These are the activations of a small network on made-up records, seen along a few directions, one row for each record.
Records have a field called F. Each example row is followed by its value.
The word missing means that the record has no F.
Other fields move the rows too, some of them a lot.
327  -470  -180  254  -239  323  1  -273  235  -13  157  35  -329  338 -> f3
283  -506  182  -87  -56  292  155  -400  456  -86  130  -333  -224  147 -> f7
56  -382  -149  -4  113  15  31  -239  -16  174  226  287  47  160 -> f1
162  -561  60  55  -519  246  338  -92  260  209  83  -317  4  318 -> f5
168  426  -1  -20  84  -39  -60  -136  -236  -156  154  -30  -144  -290 -> f6
229  -211  -248  59  -129  -65  -85  -73  140  -173  -98  -345  -397  481 -> f8
-384  434  108  176  104  -317  -87  180  -411  -181  -188  108  231  -351 -> f2
115  109  94  164  103  -12  22  -94  318  -7  -398  3  -188  -73 -> f8
238  -405  -204  119  -265  489  -166  -162  258  272  -89  -259  -335  166 -> f3
116  -168  224  95  -87  -214  77  -44  -311  -76  -49  161  -18  -164 -> f2
6  -139  -62  -64  174  -139  76  108  206  -136  92  -246  43  -257 -> f7
-219  668  62  138  340  -439  -93  218  64  20  63  -24  48  -107 -> f4
-39  24  38  12  -272  212  92  21  -171  78  -97  -3  -391  281 -> f8
-220  -184  116  172  -83  30  232  -22  100  -262  153  -185  -152  64 -> f5
202  -26  -84  231  -47  273  349  35  193  -103  50  47  -325  302 -> f3
-74  340  -97  217  365  44  -109  -29  -162  193  -23  106  1  -359 -> f1
-117  425  123  15  405  -14  -277  409  -327  -252  -119  198  300  -261 -> missing
123  -97  96  304  -263  -129  12  -41  -51  108  -84  -37  148  37 -> f2
163  24  81  14  -192  137  274  -7  76  -127  -129  81  -351  310 -> f8
245  25  116  9  232  65  -49  219  -247  -73  -2  192  296  -12 -> missing
8  -354  70  -50  -240  338  290  -150  445  -3  142  -259  110  219 -> f7
12  431  -125  27  312  -320  -46  -21  -267  0  65  358  382  -104 -> f4
-13  -31  -53  -53  334  -21  -21  90  125  424  -76  117  226  -253 -> f1
-88  -475  -26  -210  -276  156  367  -251  48  -109  52  -208  -184  172 -> f5
-129  208  121  -74  -34  -415  -126  126  10  247  83  337  347  -5 -> f4
303  -320  139  -122  37  171  -82  -23  -250  -64  106  124  41  198 -> missing
58  84  196  66  49  128  -241  252  50  -108  -32  53  282  217 -> missing
-17  44  -99  275  143  -134  120  -176  -264  -16  -162  62  308  -23 -> f2
-414  210  -72  -67  381  -111  -200  109  -42  -55  -17  418  191  -283 -> f1
343  -505  -18  -106  -543  438  383  -75  293  205  302  -457  -117  286 -> f7
162  363  -15  -223  -174  55  279  126  -47  53  75  -45  71  -65 -> f6
484  -438  -266  257  -255  321  -12  -159  231  1  72  20  -181  329 -> f3
41  374  -197  133  190  -222  -12  -38  -142  151  47  213  410  -31 -> f4
-180  529  -80  -84  149  -131  -152  91  -101  -312  30  225  234  -355 -> f6
21  -264  -21  323  -203  225  -30  -70  234  -260  108  -252  9  152 -> f5
279  152  -151  -206  -96  -78  15  -97  60  -154  41  267  175  -216 -> f6

Here are new rows. What is F for each?
-66  -81  105  -37  66  -49  421  -218  -317  -94  -97  18  -98  146 -> f2
275  -315  110  -91  37  50  -179  85  185  -7  63  -336  -144  428 -> missing
60  57  89  -2  -158  -27  124  97  -160  -59  -82  210  -230  128 -> f8
-398  379  -264  114  334  -29  -235  124  -182  -26  20  277  231  -338 -> f1
6  107  -355  -202  141  -378  -33  297  126  -129  -357  -78  2  19 -> f8
-570  760  -18  -286  355  -269  -34  213  -207  65  -208  219  422  -230 -> f4
-114  -537  -24  176  -346  360  8  -304  213  -158  111  -416  -138  314 -> f5
-204  -67  148  154  -306  -151  -27  -32  -13  18  -112  -113  -51  56 -> f2
172  -462  -290  -203  -83  -108  -83  -220  0  58  -173  -127  -182  228 -> f8
-21  324  20  55  220  180  -283  296  -247  -172  -120  34  341  -52 -> missing
-139  588  84  54  230  -320  -198  112  -320  386  -75  132  139  -497 -> f4
-191  587  319  27  239  -494  -112  223  -135  -14  84  488  225  -214 -> f4
354  -214  -204  214  -282  208  35  58  222  40  45  130  -214  175 -> f3
-68  -257  -177  178  -142  259  -157  -99  182  -110  16  38  -185  237 -> f3
-228  531  -149  -49  181  26  -172  20  -202  -250  6  48  255  -245 -> f6
65  357  8  133  72  -139  67  -85  33  139  117  143  161  100 -> f4
6  -86  -15  190  -125  53  -113  19  155  173  285  170  -75  52 -> f1
-218  -48  -5  -69  70  -553  -13  229  -141  -81  -142  -120  -52  -207 -> f2
